Each row below holds a small network's activations on one record, seen along a few directions.
After each row come some of the record's fields: T, S, B, E.
Not every record has every field; a missing one is written absent.
The largest differences between rows may come from other fields.
(in the rows, 500 means zero)
Strong random noise was added to every row along 10 fixed directions; ignore it. To show where, here is one row again and again, with new noise each time:
[566 514 623 527 379 605 497 440 593 469 425 575 450 636 321 574 329 362
 616 477 485 664 556 317 625]
[375 578 682 496 669 781 587 614 503 541 498 461 242 529 419 562 349 752
 572 667 443 531 368 439 604]
[209 549 600 453 399 720 323 377 350 695 684 425 350 317 622 435 422 449
 672 632 503 625 702 608 590]
[541 523 418 564 361 830 492 504 656 501 580 655 213 571 669 512 407 520
 611 607 255 578 513 518 306]
[685 484 699 367 363 630 711 390 609 563 245 590 426 438 472 521 487 483
 640 589 608 362 447 595 332]
[608 367 703 461 505 645 483 553 689 423 442 555 574 380 348 539 610 596
 437 417 428 338 408 563 342]
[497 556 514 404 542 441 663  83 289 640 539 364 131 547 689 329 715 725
 663 550 396 180 542 606 326]
[232 173 383 534 530 536 469 607 677 392 645 414 573 394 702 576 412 501
 385 563 256 504 530 558 352]
[359 508 338 565 446 393 485 269 392 569 613 393 406 541 678 519 304 281
 570 542 631 599 605 475 658]
[560 473 578 512 384 789 652 599 630 525 374 540 425 522 458 650 205 403
 667 677 563 638 503 394 596]
[488 698 624 581 623 514 411 346 385 532 549 535 359 645 250 508 357 500
 527 375 653 658 447 356 822]
[425 146 845 323 528 641 683 630 715 429 269 524 697 344 280 570 492 658
 506 530 354 432 488 533 353]

[422 385 582 478 647 657 322 833 594 340 575 470 710 402 274 603 542 676
 371 416 459 519 432 435 590] => <T:t2 S:s1 B:b2 E:e4>
[588 542 438 486 430 126 620 339 632 401 263 637 511 693 528 559 439 210
 404 423 678 491 361 517 400] => <T:t2 S:s1 B:b2 E:e1>
[597 613 303 625 470 352 655 367 412 561 521 236 353 713 627 547 395 369
 588 628 621 401 500 310 677] => <T:t2 S:s1 B:b1 E:e5>
[675 641 613 369 371 712 628 377 273 691 403 426 338 502 461 390 577 571
 880 666 551 435 660 437 556] => <T:t1 S:absent B:absent E:e4>
[798 713 467 634 363 679 479 394 507 604 508 621 280 648 530 460 480 441
 657 474 535 514 530 437 510] => <T:t2 S:s2 B:b2 E:e4>
[457 428 858 289 431 447 515 377 464 464 345 476 512 681 212 426 644 600
 687 348 161 396 661 273 460] => <T:t1 S:absent B:absent E:e5>
[317 458 584 465 511 482 627 453 474 589 445 489 476 495 499 422 386 450
 588 643 470 646 574 504 541] => <T:t2 S:s1 B:b1 E:e3>
[497 429 455 493 728 433 564 236 179 591 626 453 562 424 371 419 639 738
 477 290 712 427 530 604 687] => <T:t2 S:s1 B:b2 E:e4>
[565 810 420 681 422 335 360 439 587 534 575 437 346 591 699 539 504 215
 459 592 663 402 343 487 478] => <T:t2 S:s2 B:b2 E:e3>
[472 735 492 434 224 182 358 281 551 467 474 626 365 556 638 465 546 229
 431 567 704 572 458 621 367] => <T:t2 S:s2 B:b1 E:e2>
[551 484 271 465 592 607 507 661 544 444 510 676 525 495 626 497 479 629
 394 476 444 526 417 580 330] => <T:t1 S:absent B:absent E:e6>
[404 519 626 479 644 690 884 487 335 608 389 403 276 544 472 509 323 760
 722 732 488 547 517 421 684] => <T:t3 S:absent B:absent E:e2>
[459 212 471 401 621 362 780 508 474 526 440 444 574 384 525 421 654 768
 447 599 478 367 526 655 366] => <T:t2 S:s2 B:b2 E:e6>
[783 483 704 437 356 768 501 718 596 610 265 500 761 274 402 526 527 376
 617 567 669 347 523 476 532] => <T:t3 S:absent B:absent E:e3>
[485 714 600 502 770 689 567 576 467 542 476 630 265 602 443 490 409 741
 450 562 451 568 279 515 528] => <T:t1 S:absent B:absent E:e2>
[466 546 650 543 370 348 560 515 532 461 354 411 557 613 359 570 361 278
 541 587 618 667 561 313 725] => <T:t3 S:absent B:absent E:e2>
[402 481 519 518 710 540 562 605 326 510 468 334 592 523 322 520 384 622
 555 535 543 575 572 300 787] => <T:t3 S:absent B:absent E:e2>
[280 390 821 445 585 450 403 208 238 554 535 510 563 566  83 316 619 689
 630 183 219 656 761 357 707] => <T:t3 S:absent B:absent E:e5>
[633 417 447 526 537 464 484 588 509 384 476 309 802 435 399 635 466 394
 416 367 645 366 460 377 671] => <T:t3 S:absent B:absent E:e6>
[314 587 553 518 583 360 236 512 613 366 634 504 440 504 454 563 533 506
 257 378 474 515 328 575 500] => <T:t2 S:s1 B:b1 E:e1>
[429 454 672 443 577 461 640 587 683 512 233 835 570 428 392 479 303 511
 389 534 654 741 357 760 388] => <T:t2 S:s2 B:b2 E:e1>
[523 487 336 586 525 471 436 361 271 544 732 217 465 506 613 418 700 521
 586 523 454 275 677 404 579] => <T:t2 S:s1 B:b2 E:e3>
[564 433 415 593 528 446 369 473 496 441 699 355 662 410 434 590 650 466
 404 309 600 330 481 517 595] => <T:t2 S:s1 B:b2 E:e5>
[609 493 747 440 570 181 508 334 520 473 320 575 747 407 212 480 685 482
 353 269 814 449 420 615 516] => <T:t2 S:s2 B:b2 E:e2>
[514 547 560 477 420 326 518 439 507 441 494 219 392 690 501 445 649 499
 588 651 314 342 549 289 462] => <T:t2 S:s1 B:b1 E:e4>
[742 371 503 571 421 640 646 427 473 653 385 623 746 348 475 470 383 265
 626 441 740 507 619 533 641] => <T:t2 S:s2 B:b2 E:e3>
[301 648 398 569 524 513 366 464 383 652 706 518 300 436 686 404 491 549
 477 686 599 628 502 708 472] => <T:t2 S:s2 B:b2 E:e4>
[196 632 721 361 503 161 301 545 451 404 405 335 544 649 329 551 487 415
 412 531 553 515 445 310 695] => <T:t2 S:s1 B:b2 E:e5>
[605 316 580 429 388 737 494 563 633 455 460 616 584 477 337 425 626 640
 594 423 167 515 614 492 290] => <T:t2 S:s1 B:b1 E:e5>
[570 550 462 459 415 302 545 384 544 490 356 604 564 493 522 548 454 298
 422 422 768 449 435 630 449] => <T:t2 S:s1 B:b2 E:e1>
[346 610 463 448 419 673 410 483 350 748 559 496 487 263 835 462 297 357
 624 699 733 575 584 736 545] => <T:t1 S:absent B:absent E:e4>
[168 353 639 493 601 611 639 667 587 481 546 649 366 614 428 456 367 766
 485 620 173 843 507 478 440] => <T:t1 S:absent B:absent E:e4>
[311 365 584 410 535 272 606 580 641 396 369 518 469 557 599 453 573 597
 381 617 248 449 364 485 218] => <T:t1 S:absent B:absent E:e3>
[408 558 679 486 541 408 302 393 421 431 502 494 626 653 218 523 472 415
 518 269 462 686 589 290 715] => <T:t3 S:absent B:absent E:e4>
[665 814 515 586 578 444 425 527 462 554 545 398 345 525 560 534 580 475
 459 548 633 300 320 412 583] => <T:t1 S:absent B:absent E:e3>
[492 425 596 461 451 638 809 729 836 452 241 636 356 649 716 564 326 522
 568 812 185 490 363 465 209] => <T:t2 S:s2 B:b2 E:e3>
[381 611 443 634 579 426 650 422 333 569 577 290 214 770 562 524 314 535
 634 682 450 647 627 256 810] => <T:t2 S:s2 B:b2 E:e2>
[690 359 490 370 249 534 518 563 536 432 369 445 676 538 426 504 584 411
 662 482 317 396 704 314 373] => <T:t1 S:absent B:absent E:e5>
[271 218 450 527 659 638 621 458 277 634 592 486 639 388 407 484 382 676
 607 417 425 717 706 522 734] => <T:t2 S:s2 B:b2 E:e5>

Here are new rows. What are their fields?
[626 449 555 391 496 673 501 401 485 603 379 822 612 390 438 372 615 577
 534 240 468 533 518 708 312] => <T:t3 S:absent B:absent E:e5>
[576 538 587 436 171 673 318 630 641 447 493 440 539 519 462 598 537 278
 687 567 370 492 667 349 462] => <T:t2 S:s1 B:b2 E:e5>
[536 859 528 644 564 540 214 663 500 567 646 405 378 428 670 407 645 423
 407 624 575 329 349 541 503] => <T:t3 S:absent B:absent E:e3>
[517 586 382 455 200 518 413 545 611 481 383 732 547 671 593 487 310 139
 619 608 443 824 657 350 447] => <T:t1 S:absent B:absent E:e3>
[761 425 643 466 602 394 587 388 506 460 241 747 809 561 148 397 561 517
 488 160 562 499 472 501 502] => <T:t3 S:absent B:absent E:e5>
[608 477 577 629 437 360 433 637 659 388 456 285 595 537 483 656 522 292
 380 567 550 317 426 338 585] => <T:t2 S:s2 B:b2 E:e2>
[312 650 858 447 611 607 216 902 629 451 485 425 658 254 236 594 436 518
 310 666 712 608 313 510 685] => <T:t2 S:s1 B:b1 E:e2>
[252 657 531 347 518 638 419 523 411 629 494 543 400 352 672 506 381 530
 575 600 599 623 501 633 512] => <T:t3 S:absent B:absent E:e6>
[551 653 334 468 573 764 793 534 228 692 448 263 313 482 660 643 226 575
 798 753 773 477 532 340 837] => <T:t3 S:absent B:absent E:e6>
[414 374 388 561 433 425 562 323 353 558 676 294 397 615 557 473 480 464
 706 582 356 523 759 342 630] => <T:t2 S:s2 B:b2 E:e4>
[725 426 686 430 374 592 519 333 612 444 398 665 446 692 322 421 639 508
 640 328 155 504 617 367 306] => <T:t1 S:absent B:absent E:e4>
[499 516 583 509 513 618 440 777 613 353 519 367 442 520 338 618 572 643
 478 581 337 403 468 327 510] => <T:t2 S:s1 B:b2 E:e1>
[440 261 298 703 658 199 537 570 627 277 611 449 571 733 535 492 482 491
 278 410 237 556 469 383 518] => <T:t2 S:s2 B:b2 E:e1>
[380 362 659 375 421 315 453 535 601 346 392 430 697 596 368 550 528 405
 474 449 325 476 615 328 460] => <T:t1 S:absent B:absent E:e2>
[683 278 505 592 433 393 512 401 547 358 599 406 613 481 291 624 638 500
 410 268 448 354 557 422 478] => <T:t1 S:absent B:absent E:e1>
[361 463 674 514 448 685 324 579 601 474 595 563 512 418 394 523 461 462
 470 513 355 654 570 503 527] => <T:t2 S:s1 B:b1 E:e2>
[877 482 549 585 203 767 406 579 685 449 536 490 589 493 346 537 632 378
 610 488 446 438 639 366 468] => <T:t2 S:s1 B:b1 E:e4>
[592 498 576 504 569 643 533 784 550 370 422 185 499 616 374 680 450 563
 629 593 332 253 420 124 659] => <T:t3 S:absent B:absent E:e5>
[460 635 428 373 415 326 577 370 533 520 296 698 339 656 646 431 436 404
 560 600 496 588 407 584 307] => <T:t2 S:s1 B:b2 E:e5>
